A small network was trained on invented records. Each row is its activation on one of them, seen along a few directions.
Here are examples, each followed by its value of one field, LAS.
Other fields move the rows too, some of them a lot.
In the rows, zero is written as 500.
Random noise pushes rows far along 2 fixed directions. That doesn't count. These rows show it; they differ only by the noise:
[556 350 472 337 556 428 425 289 452 449 566 514 342 452 585 359 325 435
 470 557 715 388]
[405 507 484 538 580 550 494 431 500 474 549 393 413 525 483 440 528 493
 484 468 445 480]
[534 387 486 368 556 448 444 339 469 441 550 505 357 462 562 380 382 444
 469 547 660 397]
[364 482 430 585 605 573 470 324 465 537 609 322 407 545 493 418 445 503
 501 433 453 524]

[449 641 605 534 466 555 580 778 592 360 366 541 480 502 427 571 804 502
 458 520 326 448] -> zubub
[409 525 438 629 533 561 490 432 484 579 548 378 499 536 493 494 472 528
 510 433 440 571] -> zubub
[534 455 492 507 493 471 475 467 472 538 523 489 546 515 510 514 434 503
 517 476 514 539] -> vapaz
[522 513 499 463 471 474 556 462 510 423 524 552 398 424 516 414 522 522
 455 575 578 456] -> bisos
[363 574 480 672 573 582 515 503 489 594 570 362 552 599 447 554 558 525
 537 382 297 637] -> zano
[461 480 481 494 524 518 515 433 474 467 528 465 421 501 522 432 463 501
 482 491 517 506] -> ruf
[540 422 508 490 483 424 455 492 478 587 510 518 585 544 512 518 390 495
 505 478 554 559] -> temo
[408 647 513 664 539 553 583 581 544 508 528 416 514 529 423 527 673 554
 499 434 304 564] -> luneb
[515 424 421 416 515 515 468 277 446 439 549 488 305 420 594 360 350 489
 478 541 672 431] -> rikem
[479 470 438 507 515 540 498 393 463 527 557 464 474 487 520 455 413 530
 511 503 543 536] -> vate
[436 433 433 560 564 534 463 322 427 638 568 373 489 552 529 465 344 504
 534 415 518 570] -> temo
[442 524 482 616 514 562 490 455 479 550 535 390 536 540 466 538 510 531
 539 415 387 564] -> vapaz
[339 578 453 656 552 648 544 414 484 485 546 361 413 518 472 472 568 567
 521 421 351 563] -> rapub
[408 637 549 550 482 576 576 599 572 345 448 514 399 472 418 489 742 530
 486 516 384 403] -> bisos
[628 437 553 353 427 386 489 551 507 447 440 637 495 423 549 483 465 462
 461 601 656 415] -> bebe
[577 453 505 423 501 441 477 520 487 601 486 576 608 516 513 564 420 475
 535 528 573 518] -> vate
[463 479 433 593 516 522 480 448 458 642 539 410 612 594 512 518 359 502
 535 411 445 623] -> vila
[524 527 515 375 494 505 541 486 529 328 455 561 345 409 529 402 541 468
 453 592 586 335] -> kife
[596 457 542 459 478 409 437 580 510 551 481 553 633 525 493 592 466 472
 518 491 512 521] -> kor
[491 482 455 618 498 489 466 511 471 681 545 444 722 612 473 597 379 534
 562 401 408 676] -> nov
[671 420 582 371 402 352 470 667 531 557 408 695 700 505 486 611 459 484
 514 576 615 495] -> bebe
[591 468 561 427 447 420 474 589 503 481 455 577 536 479 529 537 508 456
 473 536 541 480] -> kor
[660 496 586 347 426 410 521 612 530 340 405 666 444 402 554 481 553 468
 453 589 591 396] -> nov
[597 421 491 331 484 447 463 561 514 488 439 636 507 504 545 493 425 439
 485 592 642 444] -> rikem
[550 473 508 491 512 485 485 573 487 621 479 533 662 571 496 606 459 486
 551 464 460 588] -> nov
[596 451 501 457 480 401 446 530 504 574 505 568 601 506 524 553 416 474
 502 528 580 524] -> zisim
[634 452 583 358 466 372 504 635 516 481 442 674 585 510 533 539 481 432
 486 564 572 480] -> zano
[609 445 515 398 484 403 462 522 501 540 477 579 558 468 530 522 434 470
 495 552 621 462] -> bebe
[513 522 540 512 503 520 503 601 528 538 448 536 567 510 470 607 595 501
 531 507 454 509] -> zisim
[546 444 525 486 476 457 459 482 466 550 500 501 524 504 527 524 441 484
 502 482 531 533] -> kor
[516 537 521 430 475 524 537 548 532 349 446 562 367 425 526 449 594 492
 456 569 530 410] -> rikem
[793 386 650 173 406 298 478 638 541 294 382 814 448 354 576 501 525 422
 452 684 754 306] -> vapaz
[335 691 545 647 558 655 612 612 558 362 475 383 413 518 421 501 771 541
 489 430 214 498] -> zano
[452 435 432 511 547 503 474 311 450 491 586 415 353 485 554 369 386 497
 465 488 582 495] -> luneb
[655 365 499 206 475 403 467 329 472 329 501 658 271 344 623 335 344 424
 450 666 837 280] -> kife
[398 490 398 621 531 584 493 336 432 546 590 349 444 538 527 421 390 543
 508 405 453 612] -> vila
[464 497 457 469 498 539 534 404 483 413 521 486 367 453 526 384 470 518
 469 535 565 450] -> kife
[388 615 496 630 528 614 549 562 520 459 500 388 468 533 460 515 633 528
 498 428 306 557] -> vila
[573 455 528 435 472 441 479 548 508 510 456 586 526 493 525 524 476 479
 489 538 581 482] -> zubub
[441 541 454 593 512 518 484 476 500 555 558 445 524 530 499 516 483 499
 502 473 439 562] -> rapub
[634 432 655 388 437 357 497 670 527 458 402 677 624 483 490 582 553 449
 505 544 542 445] -> luneb
[405 571 480 573 521 564 558 522 504 456 494 419 466 537 477 447 550 516
 475 454 392 519] -> ruf
[420 415 411 562 547 532 446 276 417 594 615 364 432 529 541 422 329 511
 503 439 548 576] -> temo
[503 462 429 538 521 501 419 360 468 594 564 436 521 514 504 519 379 507
 535 461 544 524] -> zisim
[659 450 590 248 440 390 540 586 527 256 390 711 358 390 572 390 531 445
 415 638 679 320] -> ruf
[621 434 509 336 451 449 488 405 488 397 490 615 374 373 573 417 424 482
 475 608 707 380] -> vate
[432 504 442 589 513 563 511 376 464 551 549 436 479 517 511 467 435 538
 525 453 485 561] -> rapub
[347 559 475 662 537 618 508 381 491 514 584 334 445 492 440 489 576 543
 518 437 374 520] -> bisos

Here are new rows. What is LAS for each?
[397 588 506 633 541 559 509 554 526 538 505 382 536 562 434 543 596 531
 506 409 323 555] -> temo
[373 532 446 586 561 616 509 363 471 480 569 388 382 501 506 458 508 529
 518 455 428 526] -> rapub
[526 515 528 529 488 502 496 554 514 566 466 529 574 512 485 589 540 510
 526 495 476 531] -> zisim
[564 477 524 484 477 433 458 612 524 587 471 562 666 553 474 616 482 476
 527 510 497 536] -> zisim
[426 501 427 562 533 569 501 338 455 469 570 414 361 478 545 403 451 531
 488 468 496 531] -> rapub
[434 578 456 613 520 564 516 539 501 534 510 412 545 559 477 523 535 522
 511 418 363 586] -> vila
[583 413 481 515 488 392 426 457 463 643 570 508 652 539 520 553 336 497
 531 467 560 602] -> vapaz
[465 489 451 522 529 545 485 391 462 484 552 425 415 496 538 444 436 495
 499 465 498 524] -> vila
[620 492 565 422 464 419 477 666 532 494 426 605 610 500 498 587 550 468
 495 524 509 485] -> kor
[478 521 514 396 517 536 532 383 521 284 488 539 279 375 522 373 571 478
 467 600 586 288] -> bisos
[603 446 533 474 466 393 451 576 501 578 491 572 671 538 484 595 445 493
 530 485 519 550] -> vapaz
[474 496 511 585 510 508 493 505 482 571 546 448 553 533 477 556 517 530
 525 447 425 603] -> vapaz
[374 482 370 657 589 594 455 238 417 651 634 320 455 556 522 463 348 550
 555 376 459 628] -> rapub
[590 456 541 439 469 433 494 518 491 454 488 568 485 459 531 491 490 498
 482 529 561 492] -> vapaz
[681 402 588 290 407 345 483 593 511 435 419 712 505 414 555 507 471 449
 460 638 706 405] -> bebe
[523 556 555 459 514 487 544 586 532 425 461 544 445 473 514 489 596 467
 468 525 470 451] -> zano
